A small network was shown many inputs. Here are its activations along a few directions, one row for each input.
Each table varies a few parts of the input and shows all the possible inputs, shuffled.
A made-up example of a description, with smaller parts first: line(4) and (point or ring(11) or (values(3) and ring(8))).
Shared parts are said once, and a part with two or three values counts as separate values.

Other details of the inputs shift rows strongly along two fixed directions, in all tables alike. That doesn't count.

Table:
R1: [ 0.75 -0.95 -0.76  0.77  2.95  0.33 -0.50 -4.67 -1.44 -0.66 -1.35  0.35]
R2: [ 4.36 -1.39 -5.52 -0.18 -2.10 -0.30  7.06 -0.58  3.84 -0.45  1.37 -1.11]
R3: [ 0.47  0.79  1.05 -2.44  1.29  0.71 -1.77 -1.21  0.02 -0.49 -1.86 -2.54]
R4: [-3.02  0.26  0.21  2.88  3.56 -0.48 -2.62 -4.05 -1.76  1.00  0.73 -1.10]
R5: [ 0.50 -0.21  0.54  0.36  2.72  0.68 -0.62 -2.84 -1.70 -0.46  0.24  0.76]
R6: [ 0.00 -3.87 -2.54  2.34  2.62  0.84  2.97 -5.85  1.09  0.42 -2.32  0.03]
R7: [ 2.67 -0.75 -1.12  0.77 -1.63 -1.28  1.12 -0.39  1.22 -0.58  2.04  0.49]
R8: [ 0.19  2.08  0.72 -1.12 -2.69 -0.31 -2.37  5.99 -2.04 -0.47  1.01 -0.43]
R9: [ 0.47  1.50  0.25 -1.43 -0.50 -0.70 -0.51  1.44  1.11 -0.96  1.06 -3.80]
R10: [ 1.96 -2.94 -2.55  3.23  0.45  1.20  4.93 -5.69  1.49  1.78 -0.33  4.62]
R11: [-1.21 -0.29  1.33  3.10  1.92 -1.17 -2.77 -2.38 -1.61 -0.21  2.08  0.93]
R12: [-3.45  1.21  0.90  2.49  1.84 -0.97 -5.62 -1.81 -4.15  1.33  1.21  2.47]
R13: [-0.33  0.95  0.73 -0.67 -1.30 -1.10 -2.62  2.88 -1.44 -0.65  1.75 -0.02]
R14: [-1.06 -4.73 -2.68  4.19  3.22  1.48  4.45 -6.72  0.79  1.15 -0.98  1.92]
R15: [-5.12 -3.50 -0.69  5.14  2.21  1.36  2.98 -2.37 -0.74  1.83 -2.58  4.40]
R16: [ 0.33 -2.79 -3.18  1.09 -2.11  1.40  7.34  0.25  1.38  2.04 -1.45  3.08]
R17: [ 0.57  3.32  2.23 -2.76 -1.62  0.80 -2.06  4.94 -2.39  1.18 -0.81  1.52]
R18: [-5.53  1.62  3.59  2.01  4.87 -0.82 -6.65 -1.46 -2.15  0.13  0.35 -2.64]
R19: [-3.38 -0.59  0.06  2.24  0.69 -0.75 -1.84 -1.21 -1.55  1.16  0.96  0.84]
R20: [-2.23 -1.44  3.47  2.10  2.29  0.52 -2.00 -2.97 -1.00 -0.09 -0.13  1.39]
R21: [ 2.19 -0.41  1.63 -3.46 -3.15  1.29  2.66  3.61  5.03 -1.22 -0.56 -1.72]
R22: [ 2.16  1.09  2.60 -3.66 -2.50  1.03  0.33  2.33  2.13 -0.81  0.29 -1.33]
R23: [-2.32  2.85  2.21  1.52  4.90 -2.15 -7.73 -2.98 -4.23 -1.36  0.18 -1.51]
R24: [-4.67  0.89  5.29 -0.25  2.36  0.00 -5.69  0.68 -3.81 -0.40 -0.43  1.08]
R25: [-3.73 -3.88 -0.81  3.27  1.77  1.00  3.47 -2.79  1.16  1.01 -1.58  3.61]
R26: [ 1.54 -2.72 -4.26  4.74 -0.20 -0.53  4.03 -5.50  1.62  1.82  1.12  3.24]
R27: [ 4.55 -0.81 -2.55 -2.61 -1.83  1.64  5.40  0.44  2.80 -1.02  0.22 -0.93]
R28: [ 1.28  1.60  0.28 -2.17 -2.53 -1.34 -2.13  4.32 -0.74 -0.82  2.06 -0.35]
R29: [-2.79 -4.00 -2.69  4.77  0.73 -0.96  2.53 -3.42  0.09  1.43  0.71  2.50]
R30: [ 1.23  2.28  0.18 -0.93  0.58 -1.06 -2.66  0.65 -1.00 -1.43  1.74 -1.89]
R31: [-3.94 -4.97 -3.45  5.94  1.38 -0.60  4.35 -4.09  1.54  1.89 -0.25  2.93]
R32: [-0.60  1.28  0.23 -1.03 -3.72 -0.24 -0.36  5.65 -0.39 -0.57  0.41 -1.28]
R33: [ 2.63  1.93  0.94 -3.94  0.05  0.72 -1.72  1.05  0.10 -2.20 -1.21 -2.82]
R34: [-0.67  0.69  1.34 -1.64 -2.28  0.74  1.47  4.61 -0.34 -0.26 -1.37  0.76]
R35: [ 1.78 -0.81 -2.85  0.77  1.57  0.97  1.91 -5.50  0.19  0.52 -1.87  1.01]
R36: [ 3.63 -2.56 -3.23 -1.17 -2.88  0.70  7.76  1.37  2.78  0.17 -0.04  2.76]
R37: [-1.17 -1.18  0.08  0.90  2.62  1.59  0.32 -3.92 -0.44  0.76 -0.67  0.08]
R38: [ 1.42 -0.07  2.66 -0.53  0.57  0.12 -1.25 -0.70 -0.74 -0.57  0.96  1.65]
R39: [ 2.77 -0.25 -0.35 -4.65 -1.67  1.21  1.57  2.61  4.43 -1.22 -2.41 -4.18]
R40: [ 0.22  0.02 -2.91  1.80 -1.91  0.14  0.72  1.39 -1.34  2.05  0.38  2.38]
R41: [ 0.73 -0.73  0.69 -0.65 -0.08 -0.15  0.78  0.82 -1.19  0.19  0.03  3.00]
R42: [ 0.88  0.96  1.22 -1.84 -1.71  0.72  0.83  4.83 -1.49  0.14 -0.45  1.45]
R43: [-5.46  0.36  1.49  3.47  1.66 -0.17 -4.44 -0.12 -4.60  1.75  0.31  1.21]
R44: [-0.04 -1.07 -2.45  2.53 -1.15 -0.68  0.99  1.57 -1.88  1.18  0.96  2.49]
R45: [ 3.86 -1.25 -2.47 -1.68 -3.53  0.49  6.28  4.11  1.10  0.83 -0.55  2.66]
R46: [-1.82  1.44  6.01  0.28  3.06  0.13 -6.11 -0.99 -3.47 -0.71  0.78  1.00]
R47: [ 2.04 -1.66 -1.84 -0.51 -3.34 -0.60  4.93  1.90  5.87 -0.29  0.70 -1.76]
R48: [ 2.94  1.00  0.65 -5.87 -2.96  1.92  1.95  5.10  4.72 -1.80 -0.79 -4.29]
R49: [ 1.07  4.50  2.17 -3.20  0.79 -1.89 -5.35  2.25 -1.27 -2.22  0.21 -4.54]
R50: [-0.05 -2.87 -3.57  2.30  1.73 -1.20  3.47 -3.30  3.58  1.10 -1.63 -1.92]
R51: [-1.73  0.66  0.77  1.39  3.11 -1.89 -3.37 -2.45 -1.00 -0.27 -0.84 -2.98]
R52: [ 4.39  2.91 -2.98 -3.45 -3.26 -0.02  1.65  2.04  2.53 -1.00  1.36 -2.44]
R53: [-2.66  0.36  3.36  2.00  1.43 -1.46 -4.11 -1.15 -1.38 -0.29  1.44 -0.90]
R54: [ 1.22  2.12  0.74 -1.85  0.78  1.38 -1.49 -1.25 -1.03 -0.14 -0.35 -0.03]
R55: [ 0.03  3.80  4.36 -3.26 -1.96 -1.14 -5.21  3.86  0.00 -1.20  1.78 -3.65]
R56: [-0.26  3.13  3.15 -3.42 -0.50  0.41 -3.98  2.89 -2.41  0.20  0.14  1.30]
R57: [-1.92  0.69 -0.35  1.91  3.40 -1.39 -2.66 -3.82 -1.08  0.48 -0.84 -2.29]
R58: [ 4.79  4.00 -2.64 -4.35 -3.14 -1.01  0.41  2.12  2.56 -1.74 -0.19 -3.57]
R59: [-0.66  1.92  2.99 -3.93 -1.68  0.51 -1.51  3.73 -0.37 -0.43 -0.13 -0.31]
R60: [ 0.16  0.45 -1.65 -1.64 -5.19  0.33  3.10  6.77  3.00 -0.55 -0.63 -1.58]
Each input here is: values(2) and line(5) and line(6).
- Changing only the line(6) part turns R10 into R38. The same change can be made to R40. Which row results? => R44
- Changing only the line(6) part turns R31 into R12. The same change can be made to R18. Which row results? => R52
- Which other rows does R49 become when the values(2) part takes its other values? List them by row number. => R33
- Which other rows does R25 become when the values(2) part takes its other values? List them by row number. => R31
- Which other rows does R46 become when the line(5) part takes its other values? List them by row number. => R27, R33, R36, R42

Table:
R61: [ 1.81  0.26  1.51 -5.10 -2.53  1.40  2.24  2.69  4.74 -2.18 -0.16 -3.55]
R62: [-0.24  1.10 -0.96 -0.43 -1.15  0.50 -0.34  1.11 -0.78  0.68 -0.17  1.04]
R63: [-0.87  0.60 -1.29 -0.23 -1.28  0.63 -0.35  1.86 -0.95  1.17  0.27  0.74]
R64: [-0.63  3.17  4.47 -2.43  1.72 -0.13 -5.08  1.92 -4.14 -0.98  0.11  0.21]
R65: [ 1.34 -0.67  0.67 -1.21  0.85  0.08 -0.20  0.20  0.00 -0.65 -1.76 -0.37]
R66: [ 0.46  0.18  1.18  0.31 -1.24  0.47 -0.29  0.90  0.44 -0.18  1.15  1.43]
R67: [ 0.20 -0.73  1.66 -1.14 -0.38  0.21 -0.52 -0.50  1.77 -0.77 -0.61  0.16]
R68: [ 0.36 -0.81  1.11 -1.45  2.30  1.25  0.63  0.08  1.01 -0.82 -1.54 -2.36]
R69: [-1.20  2.74  3.73 -1.41  0.97 -0.18 -5.52  2.63 -4.35 -1.54  0.47 -0.04]
R70: [-4.40 -1.86  1.81  4.80  1.87 -1.33 -1.24 -1.93 -1.12  1.09  0.64  1.40]
R71: [ 3.10  0.80 -0.75 -3.39 -3.94  0.34  1.92  5.55  0.23 -1.31  0.77 -1.04]
R72: [-0.96 -0.76 -0.16  0.61 -0.18 -1.41  0.48  2.65 -0.56 -0.69 -0.01 -0.48]
R73: [-1.22  0.43  0.48 -1.29  0.65  1.62  0.52 -0.58  1.38 -0.09 -2.01 -2.71]
R74: [-5.14 -1.07 -0.74  3.96  2.53 -1.16 -1.71 -1.37 -1.79  1.66 -0.52  1.46]
R75: [ 2.22 -0.88 -3.74 -0.14 -1.91  0.86  5.84 -1.23  1.81  1.94 -0.85  2.23]
R76: [ 1.80  2.48 -2.66  0.21 -0.03 -1.23 -1.64 -1.41  0.27 -0.11  1.04 -2.28]
R77: [ 2.68  1.51 -1.85  0.12  0.67 -1.71 -1.07 -1.13 -0.58 -1.68  1.38 -1.88]
R78: [-2.91 -0.74  0.36  2.65  2.71  0.40 -1.86 -4.14 -1.65  1.45 -2.52  1.12]
R79: [ 0.81 -3.35 -3.89  4.65  1.84 -1.84  2.44 -7.56  0.88  1.54  2.25  1.09]
R80: [ 2.03 -2.88 -2.68  1.80 -3.01  0.80  5.64  0.12  2.73  1.22  1.17  2.07]
R81: [ 0.77  0.49  1.75 -0.89 -0.45  0.43  0.10  0.16  0.66  0.25  0.89  1.77]
- Changing only one part turns R64 into R81. The same change can be made to R68. Which row results? => R61
- What do these inputs look like to the network? => values(3) and (point or line(6))
- Which other rows does R63 become when the values(3) part takes its other values? List them by row number. => R71, R80

Table:
R82: [-0.23  0.43  2.14 -1.51 -0.15  0.82 -0.60  1.33  0.04 -0.28 -0.61  0.17]
R83: [ 1.24  1.25  0.65 -1.39  0.18  0.16 -1.30  0.32 -0.68 -0.70  0.05 -0.75]
R84: [-0.80  0.48  1.25 -1.18  0.04  0.21 -0.81  1.20  0.41 -0.50 -0.37 -1.35]
R85: [-0.62  0.64  1.33 -1.23 -0.18  0.38 -0.88  1.14  0.30 -0.25 -0.71 -0.97]
R86: [ 0.98  1.53  0.33 -1.30  0.14 -0.16 -1.55  0.01 -0.13 -0.60  0.08 -1.26]
R87: [-0.84  0.34  1.03 -0.88 -0.07  0.09 -1.17  1.01  0.84 -0.63 -0.17 -1.96]
R88: [-6.82 -2.82  0.22  8.66  6.58 -0.48 -3.39 -7.86 -5.40  2.87 -0.12  4.93]
R89: [ 1.36  1.31  1.04 -1.60  0.07  0.45 -1.23  0.12 -0.62 -0.49  0.26 -0.35]
R90: [ 0.84  1.35  0.36 -1.25  0.30 -0.54 -1.46  0.04  0.00 -0.77  0.36 -1.60]
R91: [-0.33  0.34  1.73 -1.30 -0.05  0.54 -0.67  1.52 -0.07 -0.39 -0.79 -0.31]
R92: [-0.49  0.96  0.34  0.12 -0.92 -0.84 -1.34  1.86 -0.17 -0.20  0.85 -1.03]
R93: [ 4.14 -3.11 -5.70  0.05 -4.31  0.36  9.03  1.10  3.83  0.73  0.03  2.11]
R94: [-0.06  0.90  1.08 -0.80 -1.18  0.14 -0.96  2.10 -1.13  0.00  0.54  1.28]
R95: [ 0.83 -4.75 -6.12  4.58 -0.59 -0.21  8.08 -3.75  2.31  2.04  0.18  3.23]
R96: [ 0.79  1.15  0.31 -0.96  0.15 -0.92 -1.77 -0.14  0.46 -0.83  0.43 -2.16]
- What do these inputs look like to the network? => values(3) and line(5)
- Which other rows does R91 become when the values(3) part takes its other values? List them by row number. => R83, R93
- A walk changes only the line(5) part. It starts at R82 and steps to R91. List the rest of the walk in order. => R85, R84, R87
- Which other rows does R92 become when the values(3) part takes its other values? List them by row number. => R87, R96
